m = [ 12 -43   6 -16 -14 -23  28]
m[0] -> 12
m[5] -> -23
m[1] -> -43
m[-3] -> -14

data = [ 48 714 391 454 299 402 194 941 345 363 492]
data[0] => 48
data[1] => 714
data[4] => 299

a =
[[ -2 -41 -37 -43 -33 -29  21 -35  41  29 -37 -47 -25 -49]
 [-33  -5  -8  -3   5 -10  43  -7  -4  43 -17  -3 -21  -3]
 [ 57  59  75  61  48  75 -45  66 -45 -58  77  71  83  50]
 [-72 -36 -39 -35 -34 -35  59 -31  37  67 -48 -40 -37 -32]
 [ 21  32  47  35  40  43 -30  40 -41 -29  41  42  42  49]
 [-55 -55 -64 -62 -55 -63  41 -68  52  62 -64 -63 -67 -54]]
a[0][0] = -2
a[3][11] = -40
a[4][7] = 40
a[1][2] = -8
a[2] = [57, 59, 75, 61, 48, 75, -45, 66, -45, -58, 77, 71, 83, 50]
a[4][3] = 35
a[:, 2] = [-37, -8, 75, -39, 47, -64]
a[0][12] = -25
a[1][13] = -3
a[1][9] = 43
a[3] = [-72, -36, -39, -35, -34, -35, 59, -31, 37, 67, -48, -40, -37, -32]
a[2][7] = 66
a[:, 7] = [-35, -7, 66, -31, 40, -68]
a[1][1] = -5
a[2][9] = -58
a[4][5] = 43
a[0][5] = -29
a[4][4] = 40
a[:, 1] = [-41, -5, 59, -36, 32, -55]
a[1] = [-33, -5, -8, -3, 5, -10, 43, -7, -4, 43, -17, -3, -21, -3]
a[0][8] = 41
a[2][6] = -45
a[5][4] = -55
a[:, 9] = [29, 43, -58, 67, -29, 62]
a[4] = [21, 32, 47, 35, 40, 43, -30, 40, -41, -29, 41, 42, 42, 49]
a[1][4] = 5
a[5][8] = 52
a[5] = [-55, -55, -64, -62, -55, -63, 41, -68, 52, 62, -64, -63, -67, -54]
a[2][2] = 75
a[3][1] = -36
a[2][0] = 57
a[:, 11] = [-47, -3, 71, -40, 42, -63]
a[3][13] = -32
a[0][10] = -37
a[5][7] = -68
a[1][6] = 43
a[1][0] = -33

grid =
[[-18, -7, -4, -10, -67, -48, 14, -3, 43],
 [45, 5, -16, -37, -85, -16, -3, -33, 25],
 [16, 5, -10, -25, -50, -11, 6, -18, 14],
 [-43, 1, 4, 8, 43, -4, 15, 14, -8],
 [-25, 2, -5, -10, 3, -18, 14, -4, 9],
 [5, 9, -7, -18, -2, 7, 7, -13, -7],
 [-13, 14, -8, -23, 10, 11, 20, -10, -15],
 [26, -8, 1, 4, -48, -13, -14, -2, 20],
 [-16, -4, 13, 23, -14, 6, 7, 27, -2],
 [24, 3, 3, 3, -12, 22, -8, 2, -12],
 [22, -6, 10, 19, -26, 13, -12, 15, -2]]
grid[0,0]: -18
grid[1,8]: 25
grid[7,1]: -8
grid[9,0]: 24
grid[5,7]: -13
grid[:, 0]: [-18, 45, 16, -43, -25, 5, -13, 26, -16, 24, 22]
grid[6]: [-13, 14, -8, -23, 10, 11, 20, -10, -15]
grid[5,1]: 9
grid[10]: [22, -6, 10, 19, -26, 13, -12, 15, -2]
grid[4]: [-25, 2, -5, -10, 3, -18, 14, -4, 9]
grid[3,8]: -8
grid[:, 4]: [-67, -85, -50, 43, 3, -2, 10, -48, -14, -12, -26]
grid[2,8]: 14
grid[8,0]: -16
grid[10,7]: 15
grid[8,5]: 6
grid[10,1]: -6
grid[:, 1]: [-7, 5, 5, 1, 2, 9, 14, -8, -4, 3, -6]
grid[4,7]: -4
grid[3,1]: 1
grid[5]: [5, 9, -7, -18, -2, 7, 7, -13, -7]
grid[9]: [24, 3, 3, 3, -12, 22, -8, 2, -12]
grid[6,7]: -10
grid[9,4]: -12
grid[1,5]: -16
grid[7,0]: 26
grid[10,0]: 22
grid[6,2]: -8
grid[5,6]: 7
grid[7,3]: 4
grid[5,0]: 5
grid[3,7]: 14
grid[0,1]: -7
grid[2,0]: 16
grid[3,6]: 15
grid[4,8]: 9
grid[7,5]: -13

B =
[[-0.009  0.091 -0.028  0.037 -0.016 -0.076  0.040]
 [ 0.046 -0.028  0.144 -0.079  0.003  0.093  0.065]
 [-0.009 -0.030 -0.106  0.082  0.038  0.035 -0.147]]
B[0,0] => -0.009
B[2,2] => -0.106
B[1,4] => 0.003
B[0,1] => 0.091
B[2,6] => -0.147
B[2] => [-0.009, -0.030, -0.106, 0.082, 0.038, 0.035, -0.147]
B[0,3] => 0.037
B[1,6] => 0.065
B[0] => [-0.009, 0.091, -0.028, 0.037, -0.016, -0.076, 0.040]
B[1] => [0.046, -0.028, 0.144, -0.079, 0.003, 0.093, 0.065]
B[1,1] => -0.028
B[2,1] => -0.030
B[2,0] => -0.009
B[2,5] => 0.035
B[1,2] => 0.144

x =
537	371	685	722	535	698	351	669	590
585	360	660	666	623	663	395	562	616
298	771	294	509	294	309	722	590	299
242	825	248	560	229	325	732	671	279
476	403	682	760	468	717	350	721	523
545	378	704	726	545	698	347	680	561
535	381	667	731	536	697	339	677	579
535	577	496	335	695	364	663	330	708
601	372	683	629	599	645	410	561	620
556	371	732	717	547	692	353	660	593
532	353	707	745	521	722	337	680	600
390	655	347	324	477	320	716	430	494
x[-12,-9] => 537
x[-5] => [535, 577, 496, 335, 695, 364, 663, 330, 708]
x[0,-3] => 351
x[5] => [545, 378, 704, 726, 545, 698, 347, 680, 561]
x[6,5] => 697
x[:, 8] => [590, 616, 299, 279, 523, 561, 579, 708, 620, 593, 600, 494]
x[3,3] => 560
x[-2,-9] => 532
x[11,7] => 430
x[11,-5] => 477
x[-10,2] => 294
x[11] => [390, 655, 347, 324, 477, 320, 716, 430, 494]
x[6] => [535, 381, 667, 731, 536, 697, 339, 677, 579]
x[2,8] => 299
x[8,-9] => 601
x[5,6] => 347
x[:, 3] => [722, 666, 509, 560, 760, 726, 731, 335, 629, 717, 745, 324]
x[1,-3] => 395
x[-6,7] => 677
x[-10,3] => 509
x[-4,-5] => 599
x[-7,8] => 561
x[7,-4] => 364
x[-8,-3] => 350
x[:, 5] => [698, 663, 309, 325, 717, 698, 697, 364, 645, 692, 722, 320]
x[-12,-4] => 698
x[-1,-8] => 655
x[3] => [242, 825, 248, 560, 229, 325, 732, 671, 279]
x[-3,2] => 732
x[-4,2] => 683
x[-7,2] => 704
x[-11,-6] => 666

M = array([  4, -35,  31, -25,  22,  77])
M[0]: 4
M[5]: 77
M[2]: 31

X =
[[-0.413  0.800 -0.243 -1.941 -0.516 -0.312 -0.373 -1.250 -0.929 -1.056
  -0.288 -1.088 -0.358 -0.919 -1.202]
 [-0.797  0.743 -0.936  2.861 -1.493 -1.120 -0.696  2.152  2.019  2.102
  -0.803  2.093 -0.934  2.078  2.211]
 [-0.843  0.802 -0.875  2.592 -1.115 -0.841 -0.823  1.605  2.294  2.038
  -0.734  1.903 -0.889  1.754  1.675]
 [ 2.485  0.834  2.457 -1.203  2.747  2.437  2.425 -0.207 -0.870 -0.670
   2.344 -0.538  2.464 -0.375 -0.334]]
Rows and columns are counted from 0.
row 0 col 0	-0.413
row 3 col 8	-0.870
row 0 col 5	-0.312
row 0 col 7	-1.250
row 1 col 4	-1.493
row 3 col 11	-0.538
row 1 col 13	2.078
row 0 col 10	-0.288
row 3 col 9	-0.670
row 3 col 6	2.425
row 1 col 12	-0.934
row 1 col 10	-0.803
row 1 col 6	-0.696
row 1 col 0	-0.797
row 3 col 0	2.485
row 3 col 10	2.344
row 2 col 13	1.754
row 1 col 9	2.102
row 0 col 9	-1.056
row 2 col 1	0.802
row 3 col 3	-1.203
row 3 col 13	-0.375
row 0 col 13	-0.919
row 1 col 7	2.152
row 0 col 12	-0.358
row 1 col 8	2.019
row 3 col 2	2.457
